A small network was trained on made-up records. Each row is its average activation on records with the value named, seen along a few directions.
Related values have similar rows: they may be neighbours, one step apart, or belong to one group.
In the rows, zero is written as 500.
Random noise pushes rows far along 9 fixed directions. That doesn't count. These rows show it; they differ only by the noise:
[616 447 529 507 421 562 616 485 457 501 609 578 347 345 522 437 588 693
 587 287 619 664 397 526 474]
[376 296 590 540 417 482 434 327 581 629 561 552 535 561 482 595 351 288
 372 506 494 391 496 562 536]
[400 428 536 361 234 619 691 557 722 636 498 616 558 671 547 425 448  89
 299 590 381 539 386 672 473]
[454 416 449 648 535 413 299 361 547 534 464 467 391 435 504 588 548 501
 546 427 536 364 584 575 546]
[529 372 487 475 592 299 443 409 473 631 657 328 542 514 345 514 266 655
 540 753 222 427 408 442 624]
[549 584 332 572 440 275 384 579 498 547 452 257 463 547 462 516 490 535
 587 601 389 336 545 374 574]
[508 442 640 416 333 605 726 557 342 489 596 515 627 557 527 492 295 594
 458 337 688 525 520 277 391]
[369 673 406 729 513 640 429 551 556 336 284 496 562 704 348 490 427 434
 682 460 566 546 814 221 428]
[411 524 344 737 689 543 263 370 656 411 344 518 350 455 407 545 644 568
 764 512 422 581 728 631 485]
[586 483 603 296 470 686 776 605 543 504 553 678 434 407 575 252 566 606
 370 383 485 593 286 684 488]
[540 367 620 435 643 466 519 437 342 482 605 449 550 365 521 556 377 894
 591 462 504 514 572 468 431]


Field FUNE:
vek: [487 370 334 558 500 530 443 270 504 568 596 493 331 399 465 523 581 595
 642 408 572 420 407 739 520]
tupaf: [440 476 494 493 640 607 442 494 585 478 398 609 466 471 439 331 551 432
 408 419 508 352 358 647 607]
vepek: [580 370 638 433 516 489 618 409 247 560 794 484 541 413 528 563 488 711
 449 445 575 483 340 497 561]
vosu: [549 771 492 577 444 688 551 611 465 377 485 534 518 645 291 427 517 436
 588 516 561 685 550 165 503]
votir: [553 607 521 303 312 475 720 684 416 517 564 511 631 602 549 508 393 412
 340 645 475 645 443 280 472]
poman: [530 537 576 347 389 625 642 587 622 451 475 633 502 483 608 489 569 300
 404 502 592 770 481 571 411]
rup: [508 492 502 484 522 694 586 491 302 422 605 541 523 532 514 429 467 495
 393 371 727 340 430 495 475]
zuzo: [486 534 620 281 543 594 728 554 327 475 537 608 685 502 642 492 379 524
 269 506 506 471 413 464 412]
rulos: [560 638 363 402 466 223 452 624 559 540 392 160 568 579 576 552 558 423
 504 806 320 313 501 545 586]
ditu: [563 675 610 561 774 322 304 681 443 316 309 445 628 468 548 391 528 594
 342 443 572 274 579 288 564]
gem: [449 381 771 415 530 590 538 515 547 573 512 674 589 495 553 503 465 392
 395 465 446 555 434 645 481]
dabok: [480 582 341 544 502 629 686 462 567 494 532 646 471 630 273 388 394 400
 636 639 387 880 367 421 486]
The values of FUNE form 4 separate groups.
List the group mates of vepek, in the order listed. -> vosu, rup
List the group mates of poman, in the order listed. -> rulos, ditu
List the group mates of gem, in the order listed. -> vek, tupaf

Field ZUF:
zan: [559 538 637 561 406 448 471 556 427 423 561 380 608 548 485 623 426 630
 578 478 630 611 709 168 379]
medi: [579 452 380 337 167 350 713 635 336 666 599 359 473 442 647 602 500 488
 529 505 545 461 375 579 435]
buk: [482 545 325 469 428 519 482 510 572 552 436 455 380 543 425 338 476 486
 431 494 494 292 403 494 623]
bidut: [390 513 652 664 599 422 241 455 623 503 413 671 562 555 434 612 503 183
 379 683 313 628 594 497 539]
lek: [682 581 384 453 276 373 629 503 519 594 730 436 363 476 361 421 541 503
 600 647 390 781 284 381 613]
vaf: [569 225 720 258 284 555 786 478 387 643 743 520 546 353 743 565 478 593
 448 286 676 583 305 673 368]
guk: [370 418 222 538 496 521 380 380 583 622 453 475 407 588 447 477 529 356
 545 580 377 222 446 762 561]
bapak: [472 428 452 366 492 414 552 470 579 624 499 481 503 563 461 520 330 440
 418 715 299 526 435 569 569]
refe: [425 513 533 468 788 687 561 454 527 326 461 583 698 567 428 488 343 537
 550 673 366 720 566 492 427]
kulis: [409 363 532 666 421 461 492 295 373 490 620 395 552 559 432 703 337 410
 553 423 719 488 580 318 461]
bel: [423 559 753 422 780 563 482 555 515 425 447 645 726 519 517 596 473 609
 534 754 218 711 726 496 352]
vuroz: [418 231 783 497 638 574 486 301 537 508 608 628 553 394 540 553 467 462
 339 369 638 447 457 686 492]
zuz: [692 360 808 184 427 299 520 600 291 586 575 445 507 277 854 525 580 798
 210 258 734 157 430 596 470]
rano: [471 373 405 673 629 650 365 274 442 522 631 487 360 499 350 445 503 528
 489 418 559 276 376 627 701]
leta: [442 256 520 384 452 541 656 391 497 597 622 531 579 526 512 403 263 447
 341 477 518 308 310 607 509]
koli: [551 454 321 554 228 303 533 452 578 654 565 383 451 499 555 632 530 339
 579 487 494 606 344 519 507]
vus: [533 685 494 493 615 497 467 584 665 466 468 615 514 588 300 353 433 326
 414 774 207 749 404 339 671]
pas: [455 363 542 422 434 407 453 489 474 634 565 396 542 429 649 745 569 569
 663 564 387 539 660 730 306]
A value of ZUF combines one of 6 hidden first parts with one of 3 second parts; all combinations occur once.
bidut and vus share the first part; bidut and medi share the second. Which value has the first part of medi and the second part of vus? -> bapak
zuz and vaf share the first part; zuz and lek share the second. Which value has the first part of lek and the second part of vaf? -> kulis
rano and zan share the first part; rano and guk share the second. Which value has the first part of guk and the second part of zan? -> buk
